Each row below holds a small network's activations on one record, seen along a few directions.
Here are examples, each followed by its value of one field, BULI.
The word missing means that the record has no BULI.
The largest differences between rows may come from other fields.
In the rows, zero is written as 500.
Strong random noise was added to every row along 3 fixed directions; ignore it. To show where, here is one row again and again, with new noise each time:
[553 452 474 509 513 456 584 468 453 493 450 421 404 528 501 535 541 388
 517]
[528 469 463 492 389 480 595 529 479 505 498 525 526 447 521 600 501 488
 491]
[590 535 462 484 743 552 521 576 583 465 364 444 383 646 575 439 480 425
 555]
[424 552 511 567 341 477 539 491 604 448 547 322 548 529 640 588 534 331
 427]
[562 545 466 492 673 551 522 580 598 464 395 446 429 620 593 468 478 431
 534]

[584 416 521 455 585 460 577 473 319 574 484 628 435 447 361 477 512 619
 619]	bazo
[568 379 467 502 494 428 610 432 348 509 413 472 349 450 371 518 582 430
 527]	vepen
[579 380 500 435 501 439 614 530 306 516 490 511 250 487 449 629 647 376
 447]	tovad
[496 460 523 546 284 448 571 445 434 503 515 524 584 365 490 550 502 527
 500]	malus
[587 509 411 382 723 591 488 660 550 492 405 668 467 585 502 515 422 615
 524]	bop
[546 570 460 506 807 543 429 516 594 461 411 478 410 650 544 387 457 480
 578]	potiv
[428 539 497 471 323 560 543 661 578 532 596 631 590 439 582 643 473 587
 414]	bop
[561 420 536 546 642 401 518 320 336 510 472 341 332 554 357 396 550 420
 613]	bazo
[464 481 514 518 418 459 520 446 448 453 556 370 476 523 523 565 550 423
 421]	vepen
[435 576 479 567 462 500 463 469 575 523 550 545 633 458 502 432 408 621
 533]	potiv
[523 405 506 483 419 462 518 468 404 550 537 513 452 424 458 514 507 489
 507]	lus
[483 453 491 540 557 442 536 428 424 524 482 505 417 478 466 456 497 544
 500]	vepen
[580 373 457 459 389 462 627 487 294 573 541 746 574 244 310 605 457 647
 493]	missing
[409 669 535 572 572 593 421 562 738 427 533 383 651 561 666 446 424 407
 404]	missing
[523 365 570 573 453 322 505 226 306 532 521 290 383 508 340 441 605 316
 546]	lus
[511 582 452 470 519 543 483 612 547 487 480 655 623 471 521 496 425 661
 488]	tovad
[666 474 448 384 791 592 462 618 468 510 356 654 369 563 490 428 483 567
 571]	malus
[416 726 524 533 607 617 381 639 775 386 498 396 604 683 694 441 454 463
 432]	tovad
[383 610 539 600 479 515 391 418 630 496 524 468 691 462 553 358 381 616
 538]	mel
[387 554 530 571 272 500 518 495 569 472 642 471 700 358 553 607 470 452
 372]	missing
[493 534 531 571 652 491 426 391 509 516 444 453 517 517 479 304 401 595
 600]	mel
[518 399 489 507 333 430 570 399 416 573 476 600 584 348 395 500 442 583
 555]	lus
[443 676 471 521 636 603 390 616 753 433 499 509 615 606 674 457 400 538
 502]	potiv
[624 452 474 391 647 582 482 603 466 546 397 689 510 483 446 499 457 664
 561]	mel
[549 380 484 488 444 376 589 372 268 526 531 439 363 475 358 574 569 428
 501]	bop
[555 495 497 523 584 520 505 464 500 527 380 576 500 476 459 376 430 586
 596]	malus
[459 561 503 462 621 600 427 616 681 442 485 459 514 618 629 519 473 449
 489]	bazo

Here are new rows. What is BULI for each?
[550 497 520 489 647 500 532 517 457 534 461 475 318 590 460 449 546 453
 535]	bop
[379 483 553 606 252 383 485 328 451 488 607 388 647 361 482 527 522 484
 471]	mel
[488 560 532 573 634 517 464 455 588 464 487 357 515 560 544 420 476 363
 447]	missing
[507 528 510 525 530 490 461 458 487 516 482 554 634 437 489 400 399 676
 561]	mel
[545 393 500 501 487 428 585 407 318 596 518 631 428 423 312 488 531 600
 585]	potiv
[414 421 523 524 218 415 547 441 427 514 640 399 531 372 467 625 616 382
 441]	bazo
[446 410 454 489 291 412 561 425 388 492 572 494 528 380 468 648 558 477
 405]	vepen
[547 388 524 560 408 375 569 319 355 513 448 405 442 442 407 484 577 398
 530]	malus
[436 457 523 548 381 429 535 386 426 497 577 326 403 538 472 533 565 336
 443]	bop
